These are the activations of a small neural network, seen along a few directions. Each row is one input.
Each table varies a few parts of the input and shows all the possible inputs, shuffled.
Descriptions start from the smaller parts, as in this example, which fits no table here: ring(8) and (point or line(11) or (values(2) and line(6))).
Shared parts are said once, and a part with two or three values counts as separate values.
In the rows, zero is written as 128.

Table:
R1: [138 139 125 132 125 133 122 147 144 124 116 137 113 132 130 133]
R2: [125 138 123 126 131 130 117 143 134 129 120 132 113 125 122 147]
R3: [143 124 120 104 142 116 135  32 100 134 169 132 130 138  90  68]
R4: [116 124 140 120 132 125 118 137 130 125 131 109 141 122 135 137]
R5: [ 97 126 127 113 121 121 119 134 141 144 135 125 148 116 119 142]
R6: [130 124 138 127 124 133 120 144 136 122 122 111 145 131 134 127]
R7: [150 140 127 119 158 122 138  42  85 124 157 127 102 139 103  75]
R8: [145 134 128 126 161 123 145  44  75 122 149 135  99 140 110  76]
R9: [111 138 133 126 132 129 120 143 125 122 129 121 122 123 129 149]
R10: [108 137 134 121 130 124 113 138 130 129 131 121 133 120 125 147]
R11: [116 125 134 135 136 130 135 145 117 114 127 117 128 124 144 144]
R12: [122 127 117 149 127 130 136 146 118 130 123 148 107 120 133 156]
R13: [136 114 130 120 109 130 131 141 163 139 116 129 154 134 128 119]
R14: [150 134 120 108 142 117 130  33  95 132 166 128 125 139  95  67]
R15: [140 119 126 157 117 137 148 152 130 119 115 139 121 135 153 137]
R16: [152 139 125 112 152 120 131  36  92 127 163 127 115 139  99  71]
R17: [123 135 120 137 133 130 128 146 127 124 119 140 110 122 129 150]
R18: [128 119 136 122 118 129 119 141 140 133 123 113 153 128 130 123]
R19: [125 139 124 120 129 126 110 139 138 136 122 133 123 123 117 145]
R20: [128 124 132 141 129 137 137 152 123 112 118 120 132 131 145 136]
R21: [123 134 119 116 123 122 110 137 142 146 123 135 130 120 114 140]
R22: [128 115 129 154 121 136 147 152 115 117 122 128 129 128 151 140]
R23: [145 130 133 135 122 137 130 149 144 118 113 123 127 141 138 129]
R24: [106 133 129 116 125 121 113 136 134 139 132 122 139 116 122 142]
R25: [136 133 121 120 116 125 116 141 153 142 120 140 130 128 122 126]
R26: [135 128 117 154 120 133 141 149 130 124 118 152 108 127 143 141]
R27: [132 125 137 132 127 137 126 149 131 117 121 111 134 134 137 132]
R28: [116 126 117 112 119 121 117 135 148 152 127 136 138 121 110 140]
R29: [106 112 134 112 121 122 125 133 141 137 134 113 156 119 128 132]
R30: [118 126 139 126 134 130 125 142 124 119 129 110 131 125 138 140]
R31: [114 120 136 116 125 122 118 135 133 133 130 111 147 119 133 133]
R32: [131 125 119 115 113 125 123 140 159 147 122 143 138 127 120 125]
R33: [145 128 135 130 119 133 124 145 150 124 114 123 136 138 135 124]
R34: [109 127 126 148 126 128 138 144 109 124 130 136 117 117 142 157]
R35: [136 136 120 141 127 133 132 150 137 120 115 144 111 129 138 136]
R36: [142 127 129 145 124 138 139 151 137 113 111 132 125 138 147 133]
R37: [142 123 132 125 113 129 124 143 155 135 115 125 145 136 131 120]
R38: [139 139 125 125 122 130 116 143 149 130 118 138 122 130 126 130]
R39: [109 135 129 137 133 130 131 145 118 117 127 129 121 119 135 152]
R40: [115 116 132 147 127 129 144 145 109 120 130 125 124 120 151 148]
R41: [142 126 123 140 155 125 157  40  64 126 149 139  94 137 117  81]
R42: [121 111 134 118 114 129 127 139 148 137 125 117 161 127 126 123]
Question: What is each input in this table made of?
Answer: line(6) and (point or ring(6))
Question: The inputs of R39 and R34 match in every part but the line(6) part. If R35 is changed in the same way as R39 into R34, which row does it become?
Answer: R26
Question: Which other rows does R42 become when the ring(6) part takes its other values? List them by row number.
Answer: R5, R13, R28, R29, R32
Question: Which other rows does R11 become when the line(6) part takes its other values? List them by row number.
Answer: R4, R29, R30, R31, R40

Table:
R43: [159 122 132 151 127 140 144 136 126 112 110 129 120 144 148 112]
R44: [136 131 125 100 155 115 128  25  86 137 171 124 120 132  86  71]
R45: [117 132 132 146 127 133 130 162 121 111 125 126 122 122 147 159]
R46: [112 130 133 114 117 125 108 154 150 132 130 114 151 119 125 147]
R47: [ 97 114 139 112 122 125 118 155 144 134 127 105 161 116 133 150]
R48: [137 124 123 116 113 125 126 120 153 140 130 135 146 133 116 112]
R49: [136 141 120 141 132 134 132 147 133 120 114 145 101 131 134 143]
R50: [145 127 120 150 124 135 148 131 125 117 125 147 111 135 140 123]
R51: [118 131 123 149 129 131 131 155 118 129 114 140 104 118 142 160]
R52: [129 137 123 110 121 126 110 139 159 141 120 135 134 128 112 129]
R53: [140 136 126 123 162 118 145  29  65 120 165 128 103 137 107  77]
R54: [102 120 138 149 131 134 141 164 111 112 121 115 129 118 158 161]
R55: [113 128 123 113 118 120 108 146 148 151 122 131 140 116 117 146]
R56: [152 118 136 118 116 132 124 129 153 135 117 116 150 142 127 101]
Question: The inputs of R49 and R52 match in every part but one. If R54 is changed in the same way as R49 into R52, which row does it become?
Answer: R47
Question: What is each input in this table made of?
Answer: values(2) and (point or line(6))

Table:
R57: [202 129 121 186 104 161 166 182 168  95  69 164 107 169 170 113]
R58: [102 120 144 163 120 138 136 204 113  90 126  99 144 118 177 189]
R59: [110 121 111 115  78 115 101 193 200 173 110 155 163 108 123 161]
R60: [117 117 108 184 101 142 144 216 134 134  94 163 107 112 163 199]
R61: [174 136 125 101 137 121 114  57 131 146 140 123 128 150  92  66]
R62: [ 90 116 127  92 102 114 102 187 197 164 108 123 168 105 130 169]
R63: [129 101 137  97 140 116 139  41  99 149 157 103 162 132  96  65]
R64: [104 129 138 152 131 144 127 221 134  94 102 109 127 115 172 188]
R65: [149 120 137 149 150 129 149  77  70 115 131 125  96 139 144  89]
R66: [109 125 123  90 142 108 128  40 102 136 180 120 149 126  81  91]
R67: [168 142 130 154 153 129 148  85  86 109 132 144  79 142 142  95]
R68: [119 144 113  87 150 110 111  47 104 147 167 139 128 124  71  96]
R69: [211 120 118 126  85 149 141 158 216 125  98 153 149 174 129  70]
R70: [ 96 110 129 164 124 142 146 215 131 122  91 137 109 112 167 208]
R71: [117 151 117 140 161 124 144  74  67 109 161 151  77 122 120 127]
R72: [153 150 112  96 141 119 106  54 127 145 150 138 113 136  76  85]
R73: [156 112 133  98 140 120 118  52 112 152 138 109 146 141  95  62]
R74: [122 113 138 151 154 129 170  65  56 116 148 118 112 130 146  93]
R75: [103 135 122 147 155 124 164  67  61 102 171 135  95 125 131 119]
R76: [ 96 142 139  87 112 121  77 182 181 161 103 107 160 113 113 163]
R77: [151 157 115 153 154 129 143  87  85 104 144 157  62 131 123 117]
R78: [ 94 127 147  89 108 127  88 188 200 137 117  97 186 116 126 152]
R79: [103 140 135 155 133 140 117 213 125 116  91 118 103 118 153 201]
R80: [ 96 115 153  97  96 121  95 169 174 133 144  84 201 115 132 152]
Question: The inputs of R72 and R77 match in every part but one. If R69 is changed in the same way as R72 into R77, which row does it become?
Answer: R57
Question: What is each input in this table made of?
Answer: values(2) and (point or line(5) or ring(6))
Question: Start at R59 and move only the line(5) part, one step at a time. The first step leads to R62. Which rows follow, in order?
Answer: R76, R78, R80

Table:
R81: [144 160 109 104 138 116  89  80 122 155 138 151 106 124  76 103]
R82: [162 126 115 143 102 150 136 185 188 112  99 153 132 147 135 132]
R83: [139 103 146  99 111 119 119  97 157 147 139 106 173 132 123  82]
R84: [148 139 117  96 115 122 124  91 171 156 123 147 145 147  94  80]
R85: [151 100 133 144  93 136 130 190 158 131 104 114 168 135 158 135]
R86: [ 79 131 136 112 139 111 120  98  93 115 178 103 156 107 119 145]
R87: [151 157 115 140 121 130 113 169 159 126 109 156  86 130 136 161]
R88: [115 115 153 146 122 142 128 180 135 115  95  96 152 130 157 161]
R89: [103 130 107 109 144 112 121  79  99 159 155 144 105 111  84 142]
R90: [ 96 135 111 150 137 126 136 173 122 131 105 164  90 102 149 183]
R91: [189 124 130 178 166 142 192  29  35  83 148 139  71 163 146  51]
R92: [ 79 130 140 155 125 135 135 182 106 114 126 116 121 108 161 181]
R93: [108 113 152  89 151 124 121 109 119 119 144  76 160 126 124 109]
Question: What is each input in this table made of?
Answer: point or (values(2) and ring(6))
Question: Which other rows does R86 become when the values(2) part takes its other values? List them by row number.
Answer: R92
